Each row below holds a small network's activations on one input, seen along a few directions.
Each table varies a few parts of the input and shows all the possible inputs, shuffled.
A made-up example of a description, with smaller parts first: line(6) and (point or line(11) or (values(3) and ring(8))).
Shared parts are said once, and a part with two or three values counts as separate values.

Rows:
row 1: [-38.7 -16.0  44.1 -32.7  -6.7  50.6 -25.8 -33.6  62.1 -22.5  15.0 -11.4
  -1.9   7.5  57.7 -14.6  21.7]
row 2: [-10.9  26.8 -43.0 -25.5 -30.2 -21.5  25.1  37.5 -45.4 -14.5  30.1  -9.6
  -1.6   3.8  22.3  20.1  19.2]
row 3: [ 24.3 -18.4  44.9  37.7  16.0  11.6 -40.9 -19.3  21.9  13.0 -38.3  21.2
 -27.7  19.4 -46.0 -45.8 -29.5]
row 4: [ 16.3 -25.9  23.6  23.5  10.2 -21.8  -3.5 -37.9   7.8  15.1 -36.1 -15.9
 -13.8 -17.9 -65.5  -5.3 -40.3]
row 5: [ 44.1  -5.3   1.4  46.8  42.7  39.5 -34.0  34.0  -9.4  23.7 -17.6  57.5
   3.1  12.7 -41.6 -40.1   4.7]
row 6: [-36.0   8.7 -34.7  -2.7  -2.0  20.1  29.9  24.0  -9.6  -8.4  35.0   9.3
  30.2 -19.5  45.2  11.1  42.9]
row 7: [-17.8  10.0  12.8 -42.5 -38.7 -46.7  18.5 -43.2   5.8 -11.8  -1.9 -42.8
  -1.3   5.4  14.8  21.5 -21.8]
row 8: [-22.2   3.9   1.3  -2.5   9.3  55.3 -21.7  30.6  15.5  -8.3  40.9  31.7
  29.7  -7.1  70.3 -23.6  49.1]
row 9: [-39.8   2.4   2.7 -17.9 -33.5   4.8  17.6 -30.8  44.6 -23.6   5.8 -41.5
 -13.2  -5.3  44.6  16.1   3.9]
row 10: [ -1.0  -7.5   2.9 -22.7   0.3 -39.5  15.4 -25.8  -5.8   5.6 -37.8 -39.1
  -9.5  15.7 -39.8  43.8 -41.3]
row 11: [ 42.4   1.5 -19.0  53.0  25.3 -21.7  -1.0  28.3 -33.3  20.8  -1.8  34.4
   5.2 -19.5 -39.7 -14.7  -5.1]
row 12: [ 39.4  19.7 -37.0 -14.3   7.3 -30.6  20.2  36.0 -54.2  10.8   6.4   6.2
   0.9   4.8 -22.3  31.5  -3.3]
- Changing only one part turns row 4 into row 1. The same change can be made to row 11. Which row results? => row 8
- What is each input in this table made of? => values(2) and line(6)
- Change only the values(2) part in row 9. List by row number the other rows that result. => row 6

Rows:
row 13: [ -8.1   0.4 -10.1  22.3   5.6  55.8 -27.7  14.3  20.0 -35.0  59.1  21.2
   9.5 -16.7  52.9 -40.0  78.8]
row 14: [ 33.8  29.9 -44.3  10.8  11.8  12.3 -12.5  42.1 -52.0  14.7  27.1  14.7
  15.1 -23.1   0.1 -19.5  13.7]
row 15: [ 54.8 -20.2  30.3  48.7  46.9  16.7 -42.1  13.2 -24.6   8.1  -4.7  32.0
 -30.0 -12.9 -69.4 -64.5   3.8]
row 16: [-53.7  -3.2  -9.1 -13.2 -24.5  50.1  -7.3 -12.9  70.2 -30.8   1.8 -17.9
  -2.7  18.0  56.9  20.9  29.6]
row 17: [ -5.0  16.0 -45.7  13.4   5.2 -12.7  20.0  41.8 -29.9  22.8  -8.8  16.7
  12.5  19.0   1.3  16.4  -6.0]
row 18: [ 32.3  11.3  -3.5  16.5   6.8 -14.3   8.6  23.0 -25.5   6.6 -27.3  25.5
 -22.0  34.4 -65.2  -3.1 -23.4]
row 19: [ -6.1  11.8 -16.6 -17.9 -12.7 -39.3  27.6   4.1 -24.4  12.6 -21.9 -11.6
  10.6   6.7   6.9  49.6 -29.8]
row 20: [ 25.1  -9.0  31.7 -37.7  -2.5 -54.6  13.9 -51.2  -7.4   8.2 -11.5 -37.2
 -11.3 -19.8 -41.8   4.5 -47.5]
row 21: [-34.3  11.1  16.1 -50.6 -28.6 -19.6  25.5 -21.9  13.9  -7.4  18.1 -48.6
  16.6 -33.1  61.2  24.0  -3.8]
row 22: [ 11.8 -16.3  19.6   2.8   4.2 -27.4  -2.2  -0.3 -20.2  18.4 -30.4  -5.2
 -17.7  26.8 -46.0  35.6 -46.5]
row 23: [ 16.3  20.7 -34.7  -5.6  -7.3  35.6   2.8  44.2 -22.2  -9.3  46.8  32.0
  23.6 -32.5  37.4 -20.8  51.4]
row 24: [ 18.2 -21.7   2.6  50.3  23.1  12.1 -14.5  -9.2   5.9  12.5 -38.9  49.6
 -24.5  28.7 -63.7 -36.0 -17.5]
row 25: [ -3.0 -33.4  36.3  28.5  14.0  -7.8 -43.8 -15.6  12.5  11.6 -39.7 -10.8
 -33.6  29.5 -53.5 -10.8 -47.6]
row 26: [-49.7  -2.1  24.0 -40.0 -31.7  25.1  -0.7 -56.0  57.2 -29.8  18.6 -49.2
   2.6 -22.2  71.2  -2.9  20.1]
row 27: [-22.7  16.1 -29.8 -10.2 -16.9  -7.9  26.5  36.2  18.0 -21.4   4.5  32.4
  13.0  16.7  24.5  20.1  32.9]
row 28: [-44.3   8.2 -17.2  10.4   3.6  51.2   9.9   6.8  45.3 -27.7   5.4  16.7
   4.1  37.0  58.6   1.3  61.1]
row 29: [  3.2   7.3   0.9 -33.5 -19.1 -45.3  24.8 -40.1 -19.0  16.2   8.2 -57.4
  26.6 -30.5   7.7  26.2 -32.8]
row 30: [ 15.6 -27.0  66.7  -0.1   6.1 -19.9  -6.5 -74.5  17.9  16.1 -26.5 -27.2
 -13.9 -27.6 -54.3 -17.0 -42.3]
row 31: [ 50.1  -6.9  -3.7  16.8  35.7  -4.3 -13.3  39.4 -52.1  31.5  13.1  55.9
   0.0 -13.3 -31.2 -29.0  -5.7]
row 32: [-34.3   7.0 -13.7 -11.7 -19.9  -5.9  10.9  16.7  16.3 -17.9   7.0 -31.6
  21.3  14.8  46.5  45.2  11.4]
- What is each input in this table made of? => line(4) and line(5)
- Changing only the line(4) part turns row 21 into row 32. The same change can be made to row 20. Which row results? => row 22
- Start at row 14 and move only the line(4) part, one step at a time. The first step leads to row 17. Which rows follow, in order? => row 19, row 29

Rows:
row 33: [-23.8  15.5  11.5 -30.0 -22.3  22.0  -2.1 -10.3   1.8 -10.5  36.1  12.8
  32.0   2.7  40.2 -23.2  44.3]
row 34: [ 31.2 -37.2  35.6  -6.4   9.1 -12.4 -20.0 -41.7   6.6  -0.7  -7.7  -5.6
 -29.6 -27.4 -47.3 -30.5 -39.0]
row 35: [ 26.3   4.6  32.2  15.8   9.6  25.2 -27.5  -5.4 -25.6  26.7 -10.9  10.4
  -1.3  -9.9 -33.8 -42.8 -12.9]
row 36: [-33.2  -8.5  20.3 -34.2 -23.7   1.4   2.1 -27.6  16.0 -23.4  31.0 -19.1
 -12.1 -24.7  66.6 -21.3 -10.3]
row 37: [-48.2 -10.3   7.5 -37.9  -9.1   1.3  -9.9 -13.8  32.5 -31.8   1.5 -50.3
 -13.4  18.2  43.0  37.7  -1.4]
row 38: [ 15.0  12.9 -10.2  19.1   3.9  19.2   0.4  36.3  -7.6   7.8  29.3  18.8
  -1.4 -28.0  44.5  -9.7  15.1]
row 39: [  9.6 -11.2  36.7  26.0   5.9 -28.8  -7.0 -43.6  29.5  10.4 -43.0 -23.2
 -17.5  18.3 -58.1  20.5 -18.4]
row 40: [  4.7  12.8 -14.2  46.9  20.7   3.7  13.4  32.9  -8.0  23.1 -23.9  36.6
   8.0  28.1 -19.6  11.1  14.3]
row 41: [ -5.9   8.6 -46.2  21.3  23.2  18.5  15.3  34.1  12.8 -11.2  -0.5   7.1
  -1.6  15.8  23.0  30.3  20.3]
row 42: [ 22.5  -2.4  -0.9  19.4  11.6  -4.0 -16.9  -7.6  12.6   0.0 -34.6   6.5
  -9.2  38.3 -59.2   0.6  -3.2]
row 43: [ 20.9 -16.3 -14.3   8.3  15.2  19.3  -8.8  35.5 -37.4   3.9  21.2  50.4
  -1.9 -18.8 -19.3 -45.9   6.4]
row 44: [-41.5  13.0 -20.3  -6.1 -17.6   5.6   9.8   8.3  33.3 -12.3  -7.1   3.7
  27.3  29.7  50.0  12.0  11.7]
row 45: [ 22.2  18.7 -37.7 -42.1 -26.4 -71.1  51.2   2.9 -66.5  18.2   8.5 -48.1
  20.7 -42.3 -30.0  61.3 -26.9]
- What is each input in this table made of? => point or (values(2) and line(6))
- Change only the values(2) part in row 38. List by row number the other rows that result. => row 41
